A small network was trained on invented records. Each row is its activation on one of them, seen along a few directions.
Here are examples, each followed by its value of one field, Bev.
Records without Bev are marked none.
The largest differences between rows may come from other fields.
(in the rows, 128 means zero)
[ 72  94 114 103 153 110 122 167 115 139 141 143 115 105 168 131 112  96
 110 113]  h3
[ 54 121  92 121 179  95 147 143 130 170 165 154 139  92 160  91 117 125
  76 110]  h5
[ 78 111 116  94 154 113 121 160 131 128 139 140 126  99 159 121 110 119
 105 136]  h1
[ 45 125  84 100 166  69 173 187  96 145 185 127 140 114 172  60 139 123
  86 137]  h2
[ 91 109 124 124 154 123 125 126 119 124 144 150 115 118 149  96 133 130
 130 111]  h1
[ 56 119 118 120 165 118 150 152 126 151 142 111 113 135 163 103 132 111
 113 112]  h3
[112 127 131 107 121 154 122 120 149 129 115 132 124 135 157 142 138 133
 112 134]  h4
[ 93 139  84  99 155 101 153 148 113 134 152 154 135 110 152  87 136 128
  99 135]  h2
[ 83 141  87  92 159  97 152 143 111 133 155 155 134 103 144  92 125 124
 101 130]  h2
[107 123 128 157 114 131 155 109 128 143 127 152 112 138 153 102 131 117
 116 115]  h6
[ 65 128 122 103 179 100 150 154 136 131 160 123 123 118 153  66 125 143
 116 138]  h6
[ 78 105 110 130 158 115 130 138 126 138 157 132 123  96 154  91 143 112
 136 119]  h1
[126 133 130 132 105 156 136  95 138  97 111 131 116 143 135 106 141 139
 138 140]  h4
[ 94 124 124 119 160 101 146 139 124 127 134 102 117 133 127 131 124 134
 130 118]  none
[ 78 139  81 115 149 112 158 135 123 151 141 143 138 117 153  96 133 121
  87 129]  h6
[ 85 109  92 120 141  93 150 175  93 142 147 155 125 106 173  90 136  98
 104 115]  h1
[ 41 105  71 147 146 102 159 141 119 166 169 115 147  91 167  89 141  97
  87 116]  h5
[ 63 120  89 128 173 100 150 147 130 172 159 154 139 100 165  87 130 129
  75 114]  h5
[182 148 142 131 127 151 104 100 149 116  96 123 109 143  96 163 133 148
 145 118]  none
[ 68 134  78  96 147  93 160 160 108 127 150 140 135  98 154  90 111 108
  95 127]  h2
[ 85 126 132 102 129 134 118 117 145 128 126 136 125 124 149 149 110 122
 118 135]  h4
[ 90 114 118 139 149 136 133 133 116 150 107 110 129 126 162 102 151 120
 122 124]  h3
[ 67 131  76 120 149 102 164 154 121 146 141 134 140 103 163  84 121 114
  80 129]  h6
[ 73 128  82 107 152 106 152 149  98 152 142 145 123 117 156 121 131  90
  98 104]  h5
[ 51 117 127  96 143 120 140 147 135 138 149 105 130 126 164 123 122 123
 101 123]  h4
[106 120 115 134 139 143 138 141 139 135 107 130 111 129 163 113 136 116
 117 124]  h3
[154 129 136 144 131 144 132 133 121 132 133 140 123 142 131 151 129 139
 125 146]  none
[122 106 119 137 120 130 148 153 131 121 120 145 135 133 104 142 117 152
 135 131]  none

Which value of Bev does each new row have?
[ 82 111 119 126 161 105 131 147 127 128 135 153 111 105 157  96 105 113
 128 120]  h1
[ 79 144  83  90 146 102 155 142 110 132 151 149 133 112 144 102 123 117
 101 127]  h2
[112 146 129 124 122 137 134  94 144 109 109 144 113 136 130 121 112 124
 145 144]  h4
[ 44 119  94 129 146  99 168 136 120 174 167 129 137  90 150  99 122 101
  95 110]  h5
[103 107 123 131 147 130 127 130 123 124 138 150 115 126 154  93 146 134
 128 116]  h1
[146 130 131 137 128 144 116 123 143 112 133 114 156 124 128 135 149 114
 145 131]  none
[100 142 136 122 114 133 144 101 140 119 123 131 115 119 121 114 120 120
 157 149]  h4
[ 98 130 133 100 127 145 121 116 147 128 122 133 125 126 152 145 124 129
 113 128]  h4
[184 133 162 145 121 160 112 113 143 111 104 144 126 160  92 162 141 130
 140 140]  none
[106  93 120 110 130 132 121 170 116 141 128 142 118 121 177 130 146 111
 106 123]  h3
[ 69 121  85 116 141 106 161 158  98 165 150 132 129 108 157 110 150  89
 106 113]  h5
[114 120 121  93 146 141 118 144 138 135 129 145 125 123 157 126 149 139
 106 137]  h1
[ 56 137  99 109 145 100 170 145 106 156 136 127 144  90 148  87 113 117
  85 131]  h6
[ 99 131 116 130 116 140 139 103 141 111 130 114 125 113 135 105 137 117
 146 143]  h4
